A small network was shown many inputs. Here are its activations along a few directions, one row for each input.
Each table varies a few parts of the input and shows all the possible inputs, shuffled.
Descriptions start from the smaller parts, as in this example, which fits no table here: one of 4 places along a line, together with either a single point or (one of 2 separate values, together with one of 5 places around a ring) or one of 11 places along a line.
Shared parts are said once, and a part with two or three values counts as separate values.

Other details of the inputs shift rows strongly along three fixed directions, in all tables alike. That doesn't count.

Table:
x1: 2 1 3 -11 -6 1 8 10 1 12 -9
x2: 3 1 -1 6 -3 12 -5 -10 4 -12 9
x3: 6 6 6 -4 -4 11 -1 -1 -3 -3 -16
x4: 22 14 6 -2 -9 16 0 15 9 0 -20
x5: -16 -19 5 4 8 -1 -6 -4 -7 0 7
x6: -26 -21 -14 -5 17 -39 -6 10 7 7 -7
x7: -6 -3 9 0 4 11 -15 -13 -7 -17 -1
x8: 10 8 12 4 -9 17 3 -9 -10 0 18
x9: -27 -13 -31 21 7 -35 7 -15 -16 11 31
x10: -29 -25 5 3 28 -36 -17 -8 11 -9 -14
x11: 0 2 4 4 -6 16 0 -14 -10 -16 21
x12: 9 -2 -3 -3 0 0 -4 -1 8 -6 -7
x13: -10 -4 4 -6 10 -9 -5 -3 0 4 -12
x14: -15 -15 2 -6 2 -6 -3 -8 -5 -6 5
x15: -2 -9 6 -12 8 -2 -5 -1 1 -7 -16
x16: 10 3 8 4 0 10 -4 3 -1 4 7
x17: 10 2 -2 5 -8 8 -2 -8 -1 0 -1
x18: -5 -8 -3 9 3 1 2 -12 -7 2 10
x19: 3 9 0 -2 -4 7 -2 3 -1 -12 1
x20: -11 -1 13 1 10 13 -7 0 -3 -7 -6
x21: -9 1 4 3 5 4 1 -3 -8 3 9
x22: 6 5 6 1 -7 10 0 -6 -5 -15 19
x23: -9 -13 8 0 18 0 -8 1 0 0 -15
x24: 23 9 -12 -3 -14 4 13 3 6 8 -7
x25: 12 5 10 -12 -15 12 2 2 3 7 -9
x26: -9 -18 16 1 21 7 -13 1 -4 -9 -10
x27: 9 7 17 -12 3 15 -7 12 4 -4 -37
x28: 11 7 5 5 -5 12 -9 1 5 -8 -1
x29: 5 1 -2 7 -3 9 -4 0 0 -10 5
x30: 6 0 -8 10 -6 -3 5 -8 -4 -2 26
x31: -34 -24 7 -15 38 -50 -19 6 19 -9 -44
x32: -1 -4 -2 -6 5 -2 2 -1 -3 -7 -1
x33: -3 -10 5 -1 9 5 -12 -7 5 -8 -18
x34: -7 -1 11 -7 11 6 -9 10 1 -11 -13
x35: -16 4 -7 8 3 -14 4 -10 -4 14 11
x36: 4 -5 -12 4 -15 -3 16 -5 -3 17 12
x37: -10 -6 0 5 12 -3 -2 0 1 7 -9
x38: -6 1 4 12 3 4 -6 -2 0 4 11
x39: 15 5 -7 -4 -7 7 7 4 9 1 -17
x40: 6 0 5 -3 3 5 -8 5 8 -7 -8
x41: -5 -5 9 9 8 10 -9 -2 -6 -4 -3
x42: 14 4 18 -15 4 15 -1 14 4 -1 -29
x43: -3 -6 -18 -23 3 -38 16 18 10 28 -40
x44: -2 -1 -1 12 0 -1 -5 -9 -5 7 5
x45: 7 -5 5 3 -2 10 -3 -10 0 -6 0
x46: 14 -4 9 1 -2 16 4 -3 -2 -1 -6
x47: 17 1 -1 -11 -13 5 7 15 11 0 -15
x48: 13 12 2 -1 -3 10 4 14 12 4 -16
x49: -3 5 3 -2 1 5 -6 -5 4 -13 0
x50: 3 -3 12 -2 2 14 1 -6 -9 -9 1
x51: -18 -7 -15 5 -6 -20 6 -9 -10 -1 34
x52: 16 4 7 -10 -12 9 1 13 10 13 -13
x53: -9 -3 -3 5 8 -5 -8 1 6 -3 0
x54: -4 -2 0 -10 -3 -7 -2 8 4 -3 0
x55: 1 4 1 -5 3 -8 0 6 1 -4 4
x56: -4 1 -4 -7 5 -6 0 6 3 -7 -6
x57: 19 20 -2 -16 -9 5 11 18 17 1 -31
x58: 0 2 9 -6 -7 12 1 9 -1 -6 6
x59: 19 12 5 -10 -8 15 6 9 3 -9 -2
x60: 9 10 -7 0 -21 5 14 3 -4 1 24
x61: 5 4 8 8 -1 10 -9 1 -1 0 1
x62: -10 -7 0 14 4 -3 -4 -16 -9 5 20
x63: 7 -9 4 -2 2 4 -2 -5 0 -4 -7
x64: -29 -3 -6 12 17 -14 -4 -4 -8 -4 20
x65: -18 -1 5 9 10 -5 -12 -3 -8 -3 11
x66: 17 10 5 -2 -8 11 2 3 11 13 -22
x67: 5 7 -30 -10 -17 -30 29 9 2 28 2
x68: 2 -11 14 1 9 7 -9 -5 0 -3 -9
x69: 37 14 -10 -7 -34 12 25 10 8 15 -6
x70: 1 -9 2 1 -7 8 -3 -8 0 -12 13
x71: -20 -10 -12 15 -2 -11 4 -4 -12 7 40
x72: 5 7 5 -6 -3 16 4 -1 3 -1 -16
x73: 4 15 -23 -6 -2 -32 24 20 3 30 -1
x74: 14 23 3 7 -17 19 7 6 -5 0 14
x75: -13 -11 12 -6 14 7 -18 -8 -2 -28 -4
x76: -12 -14 3 -14 18 -11 -11 -1 4 -8 -28
x77: 12 17 11 -10 -4 11 -2 13 10 5 -23
x78: -2 2 -2 15 -3 0 1 -5 -5 9 27
x79: -8 0 6 -1 9 0 -11 0 0 -15 6
x80: 0 2 -19 8 -3 -18 13 -2 -3 20 -2
x81: 10 6 -3 4 -1 1 7 10 1 8 6
x82: 1 -1 10 -11 4 11 -10 -2 6 -11 -26
x83: 7 12 -7 5 -14 5 9 -5 -8 -1 13
x84: -2 0 -10 12 -3 -2 5 -6 -5 -3 27
x85: -6 -16 0 8 9 0 -4 -12 -9 -13 15
x86: -1 0 -5 12 1 -2 -1 -6 -8 -2 34
x87: -7 2 -2 -1 1 -5 -9 -4 -2 -12 1
x88: -1 4 -4 15 -5 6 3 -2 -7 3 29
x89: 0 3 -1 -5 -1 8 1 -2 1 -8 -8
x90: 1 5 -2 2 -4 4 8 -8 -7 5 9
x91: -25 -2 -26 -12 22 -55 4 17 12 20 -23
x92: -7 -2 16 1 7 11 -16 -10 -6 -11 -7
x93: 19 20 -41 -6 -17 -43 27 16 16 41 -16
x94: 9 -2 2 2 0 8 0 3 0 -11 5
x95: 2 5 -6 18 -12 13 12 -16 -10 7 28
x96: 4 -3 6 -1 5 16 -8 3 10 -16 -13
x97: -13 -6 11 -2 3 3 -9 0 -4 -3 12
x98: -7 6 -1 1 3 -6 -9 1 -1 -8 3
x99: 2 -4 -1 8 -15 2 7 -9 -4 15 21
x100: 9 3 -29 1 -20 -27 27 1 3 34 8
x101: 10 15 4 6 -10 8 6 1 -8 8 24
x102: -7 3 5 1 5 -2 -5 1 -3 1 7
Description of these inputs: one of 2 separate values, together with either a single point or (one of 5 places along a line, together with one of 10 places around a ring).
Q: Changing only the choice among 2 separate values turns x29 into x19. The same change can be made to x41. Which row results?
A: x27
Q: Changing only the choice among 2 separate values turns x31 into x10. The same change can be made to x65. Which row results?
A: x61
Q: Changing only the choice among 2 separate values turns x54 into x6. The same change can be made to x90. Which row results?
A: x18
Q: Which other rows does x29 become when the place on the line of 5 takes its other values? List them by row number.
A: x47, x84, x94, x96
Q: A walk changes only the place on the ring of 10. It starts at x64 and steps to x77. List the rest of the walk in order.
A: x20, x35, x72, x82, x89, x49, x57, x91

Table:
x103: -22 -28 14 -14 17 -3 -17 -1 1 -22 -22
x104: 22 0 19 7 -16 36 -8 -14 1 -18 18
x105: -16 -4 -5 14 14 -17 -9 -4 0 5 3
x106: 19 -2 -5 -13 -7 -5 12 15 14 12 -21
x107: -23 -11 2 3 26 -10 -11 -2 -7 -2 -11
x108: 6 15 -21 6 -29 -9 28 -12 -10 23 36
x109: -32 -25 13 5 26 -2 -21 0 -12 -17 13
x110: 30 5 -3 -16 -21 7 16 19 10 12 -17
x111: 0 2 16 -16 6 7 -7 16 8 -4 -27
x112: -16 -17 -13 5 13 -19 0 -8 4 4 -11
x113: 15 19 -16 -7 -15 -4 11 7 9 -10 7
x114: -12 0 -21 3 8 -39 14 14 2 29 7
x115: -20 4 -21 23 5 -19 5 -10 -10 19 28
x116: 27 26 -2 -12 -15 4 15 15 6 23 -24
x117: 8 13 29 -1 -10 42 -10 -8 -9 -19 11
x118: -15 -15 1 19 6 11 -4 -28 -20 -12 36
x119: 4 -1 -24 3 -4 -29 9 -2 7 22 -7
x120: -1 7 11 -26 23 -2 -21 25 20 -27 -51
x121: 24 8 15 1 -22 36 6 -13 -9 -12 7
x122: 2 5 13 15 -2 17 -8 -9 -4 -6 26
Q: Changing only one part turns x108 into x117. The same change can be made to x110. Which row results?
A: x109
Q: Describe the family of inputs behind these rows.
A: one of 2 separate values, together with either a single point or one of 9 places around a ring

Table:
x123: 16 6 11 -13 -7 12 -3 24 14 -6 -6
x124: 6 -12 14 -7 18 5 -17 10 15 -11 -44
x125: 8 28 -11 -3 -21 5 21 8 1 14 6
x126: -27 -17 -2 4 23 -10 -6 -15 -16 -15 18
x127: 1 -2 -23 0 -11 -22 6 -4 4 13 -4
x128: -30 -4 -14 -10 26 -48 -6 11 12 14 -27
x129: 10 -6 23 -11 12 14 -14 11 8 -1 -37
x130: -29 -4 -18 -7 25 -48 -6 10 15 9 -29
x131: 11 2 18 -12 14 12 -23 21 20 -16 -48
x132: -15 4 -10 1 14 -27 -3 14 0 23 0
x133: -21 3 -23 22 1 -18 6 -7 -22 3 60
x134: 3 -1 -10 -10 -3 -24 15 9 8 11 8
x135: 14 25 -4 3 -15 3 12 16 -3 22 9
x136: -6 -4 15 -15 19 10 -17 22 6 -13 -40
x137: 12 -10 11 -11 -1 5 1 16 11 -5 -11
x138: -13 5 -3 5 1 -3 -5 -7 -3 -17 16
x139: 8 6 -20 14 -13 -16 20 -8 4 34 14
x140: 3 1 17 12 2 20 -12 -18 -4 -23 18
x141: 1 -3 18 -25 5 7 -10 19 20 -19 -29
x142: -18 -21 -20 -12 14 -46 -2 2 3 6 -26
x143: -24 -4 0 -1 12 -4 -10 -7 -8 -21 13
x144: 6 16 -13 3 -8 -21 19 -2 -4 31 19
x145: -4 -2 -17 27 -11 4 8 -25 -7 4 39
x146: 29 13 13 1 -22 33 7 -5 5 14 -3
x147: 12 -7 20 -8 13 11 -15 9 13 -4 -39
x148: -31 -23 4 12 16 -5 -6 -17 -13 -1 11
x149: -7 -21 -13 -14 8 -33 12 14 18 18 -23
x150: -10 -4 13 6 11 26 -16 -1 -12 -25 17
x151: -14 -15 -5 10 13 -6 -3 -10 -15 -9 22
x152: 8 7 -19 7 -21 -21 15 -6 -2 30 15
x153: 5 29 -15 -2 -18 -13 24 9 0 29 10
x154: 40 28 13 -1 -25 27 9 -3 5 5 5
x155: 18 14 -26 16 -23 -9 25 -6 7 32 14
x156: 24 22 -13 -1 -39 -5 30 4 -5 36 8
x157: -1 -4 23 12 1 27 -7 -8 -15 -11 16
x158: -4 -8 -6 -17 19 -26 -3 5 9 -6 -30
x159: -5 0 11 -15 15 3 -20 10 19 -23 -43
x160: -10 -15 17 5 -4 25 -11 -15 -17 -20 10
x161: 4 -5 11 16 1 26 -13 -13 -5 -22 16
x162: 30 36 17 -8 -27 36 6 6 8 5 -1
x163: -25 -25 -3 2 10 -12 -11 -18 -17 -17 16
x164: -7 -8 -12 -2 3 -10 13 1 1 18 -16
x165: -18 -5 -7 13 12 -9 -11 -2 -9 -14 25
x166: -29 -15 2 7 21 -9 -5 -14 -17 -12 16
x167: 21 16 19 -2 -4 24 -13 13 10 -4 -15
x168: -9 -4 24 4 9 18 -9 -14 -15 -18 16
x169: -1 4 10 15 1 27 -19 -4 -3 -25 19
x170: 19 1 -6 -8 -30 -3 20 6 5 13 14
x171: 26 1 11 -10 -11 31 3 -1 7 -9 -20
x172: 0 -8 23 5 -9 27 -16 -17 -13 -11 16
x173: -15 2 -6 -13 12 -11 0 9 3 -4 -16
x174: 12 10 -12 -1 -9 -6 21 13 0 24 -10
x175: 30 11 3 -3 -22 35 15 -2 3 5 -6
x176: -1 -11 13 2 -9 29 -8 -16 -15 -21 15
x177: 18 3 -3 -6 -15 -4 3 3 10 10 -22
x178: -3 -10 -16 -9 17 -32 3 13 9 9 -30
x179: 20 12 -12 1 -14 5 21 8 -2 17 3
x180: -15 -7 -6 12 12 -10 -7 -18 -7 -13 21
x181: 3 -11 10 11 -2 26 -8 -20 -4 -22 14
x182: -27 -13 -15 8 17 -27 1 -18 -19 -6 34
Q: Changing only one part turns x132 into x129. The same change can be made to x131. Which row results?
A: x124
Q: Describe the family of inputs behind these rows.
A: one of 6 places along a line, together with either a single point or one of 9 places around a ring
Q: Which other rows does x181 become when the place on the line of 6 takes its other values? List them by row number.
A: x138, x142, x158, x165, x178
Q: Which other rows does x155 become when the place on the ring of 9 takes its other values? List them by row number.
A: x139, x145, x146, x148, x164, x171, x175, x181
Q: Which other rows does x156 become when the place on the line of 6 takes its other values? List them by row number.
A: x135, x148, x153, x157, x168
